A small network was shown many inputs. Here are its activations along a few directions, one row for each input.
Each table varies a few parts of the input and shows all the possible inputs, shuffled.
A made-up example of a description, with smaller parts first: line(4) and (point or ring(9) or (values(3) and ring(5))).
Shared parts are said once, and a part with two or three values counts as separate values.
In the rows, 128 means zero.

Other details of the inputs vary at random and push rows far along two fixed directions, the same in every table; ignore that.

Rows:
R1: [144 118 129  91 138 144 141 119 159 103 122 156 140 104 135 106 108]
R2: [113 120 125 153 111  96 100 108  99 130 158  87 116 157 117 171 145]
R3: [144 122 143 139 125 123 126 164 113 158 112 149 140 128 134  95 120]
R4: [121 146 118 104 145 156 161 114 149 111 126 138 128 109 124 124 118]
R5: [ 92 140  98 143 124 132 146  93 122 119 143  90 102 116 124 156 150]
R6: [137 135 129 110 142 149 155 123 152  91 119 151 142 113 137 122 124]
R7: [153 117 148 111 135 130 114 151 139 134 120 156 146 129 134 101 115]
R8: [136 146 116 100 146 146 156 124 141 124 109 151 131  95 120 106 101]
R9: [106 118 121 133 123 115 105 101 121 122 159  87 109 143 124 164 143]
R10: [ 89 141 104 126 129 144 136  84 149 108 144  94 104 132 121 169 148]
R11: [152 127 126 100 133 141 148 120 154 101 119 165 149 108 130 111 109]
R12: [138 145 121  99 141 149 155 123 147 121 110 157 138 105 121 109 104]
R13: [ 77 143  92 133 129 140 136  71 140 106 154  73  87 127 120 184 156]
R14: [ 56 136  63 154  97 139 159  24 151  63 163  65  88 120 122 212 184]
R15: [133 128 110 105 136 153 153 122 151 132 104 148 125  83 133  97 110]
R16: [149 120 140 127 126 129 118 163 127 162 104 154 139 121 133  90 116]
R17: [135 133 122  98 139 154 147 128 159 125 109 158 135 104 131  99 110]
R18: [136 112 169 172 115  87  76 174  82 157 145 107 135 189 132 141 150]
R19: [143 123 120 103 129 136 149 107 151  92 126 152 141 109 130 122 111]
R20: [ 96 132 100 143 118 134 150  95 127 116 136 101 107 113 128 149 149]
R21: [129 119 148 167 120  92  76 176  79 199 126  99 112 156 127 123 138]
R22: [115 147 114 111 145 148 156 113 136 117 131 124 118 108 123 128 122]
R23: [142 134 123 111 133 144 150 119 151  93 115 156 141 113 133 126 120]
R24: [143 134 131 131 130 121 129 152 112 161 106 139 131 109 123 101 109]
R25: [113 113 144 168 109  91  92 127  96 124 163  83 120 180 129 170 160]
R26: [136 114 168 170 116  92  67 179  90 165 131 111 129 187 134 141 150]
R27: [147 129 149 127 133 128 126 167 121 156 115 154 144 135 130  94 112]
R28: [150 117 157 154 116  97  90 166  98 150 129 132 143 168 129 131 135]
R29: [142 113 159 150 121 105  82 167 106 153 132 126 133 166 134 127 140]
R30: [112 131 121 148 113 119 122 117 122 132 134 113 121 146 120 147 142]
R31: [154 123 149 108 142 124 127 150 117 134 130 146 147 122 129 102 101]
R32: [138 131 112 112 130 144 157 123 140 130 102 155 134  86 128  97 107]
R33: [153 118 155 125 133 120 118 159 122 131 128 148 151 142 135 107 119]
Description of these inputs: values(3) and (point or line(4) or ring(6)).
Changing only the values(3) part turns R1 into R25. The same change can be made to R21. Which row results? -> R5
Which other rows does R28 become when the line(4) part takes its other values? List them by row number. -> R11, R19, R23

Rows:
R34: [ 68 132  87 163  98 122 116  76 118 136 150  53  77 131 113 188 170]
R35: [200 101 184 166 100  91 105 221  92 165  87 201 187 157 144  68 114]
R36: [148 100 159 100 138 127  95 154 143 130 140 137 134 136 139 112 115]
R37: [159 108 194 144 127  83  43 200  78 186 146 111 131 193 117 128 120]
R38: [ 86 135 118 133 125 116 103  77 123  98 186  57  93 165 111 208 156]
R39: [ 71 117  90 161  96 124 116  79 127 131 149  63  81 126 128 175 176]
R40: [148 160 115  65 169 190 196 127 192  90  81 204 154  75 137  79  90]
R41: [189  82 192 164  93  49  55 193  63 163 147 140 169 186 126 113 115]
R42: [131 114  67 121 117 128 183  63 147  90 105 150 141  59 145 112 118]
R43: [ 83 135 128 179 107 120 100 115 122 122 144  82  98 186 119 193 185]
R44: [ 81 122 118 170 104 134 110 104 147 100 143  91 103 166 141 179 195]
R45: [166 131 163 139 127 101  95 219  75 234  93 153 135 131 116  63  90]
R46: [ 75 171  74 110 154 186 215  47 184  43 139 115 118  99 134 172 153]
R47: [153 159 102  66 174 175 202 128 145 141  88 184 144  39 124  50  64]
R48: [162 152 129  39 192 173 186 117 164  92 122 180 156  71 127  79  59]
What is each input in this table made of? -> values(3) and (point or line(4))
Changing only the values(3) part turns R34 into R43. The same change can be made to R47. Which row results? -> R46

Rows:
R49: [156 116 143 112 136 148 138 162 146 133  99 173 150 104 148  75 116]
R50: [107 140 141 140 140 111 109 128 102 134 156  87 112 164 115 160 137]
R51: [154 131 123 119 123 139 164 147 137 136  92 179 151  91 134  79 104]
R52: [149 106 148 155 103 100 101 143 115 121 126 138 146 161 134 138 140]
R53: [102 122 120 156 121 110 112 124  89 158 151  78 101 134 125 148 147]
R54: [ 91 123 106 148 118 134 140 105 128 127 138  94 105 119 133 142 155]
R55: [103 151  96  84 146 185 183  57 201  34 140 134 125 109 133 169 141]
R56: [132 114 122 124 112 108 125  99 130  87 146 130 141 138 122 152 131]
R57: [ 91 145 129 172 120 122 121 138 105 151 132  93 105 166 127 155 164]
R58: [157 107 158 120 135 122 104 163 135 128 127 148 147 139 144 106 124]
R59: [115 115 127 185  90 103 112 128 106 127 130 113 127 162 135 158 169]
R60: [162 135 121 112 130 131 157 149 117 150  98 169 148  83 125  81  88]
R61: [106 154  93  70 157 180 181  49 195  33 156 131 125 102 119 165 126]
R62: [150 119 140 139 120  95 113 143  93 144 130 128 141 132 121 120 112]
R63: [106 126  94 106 131 144 124  89 155 129 131 105  97  99 123 138 126]
R64: [138 114 149 129 138 104  99 147  94 156 146 101 126 134 126 117 118]
R65: [ 96 147 125 158 131 118 119 132  93 157 143  83 102 154 116 159 150]
R66: [117 120 113 163  93  94  91 114 106 160 127 102 107 148 112 157 140]
R67: [164 143 160 101 153 135 101 198 126 203  84 174 143 129 118  70  86]
R68: [169 111 157  82 153 133 129 156 141 124 127 171 157 110 139  78  81]
R69: [123 150 119 112 139 173 163 119 172  95 108 157 134 111 138 123 133]
What is each input in this table made of? -> values(3) and (point or ring(6))
Changing only the values(3) part turns R56 into R61. The same change can be made to R60. Which row results? -> R65
List by row number the other rows that have the values(3) part in common with R54. -> R49, R53, R58, R63, R64, R68
Which other rows does R49 become when the values(3) part takes its other values? List them by row number. -> R59, R69
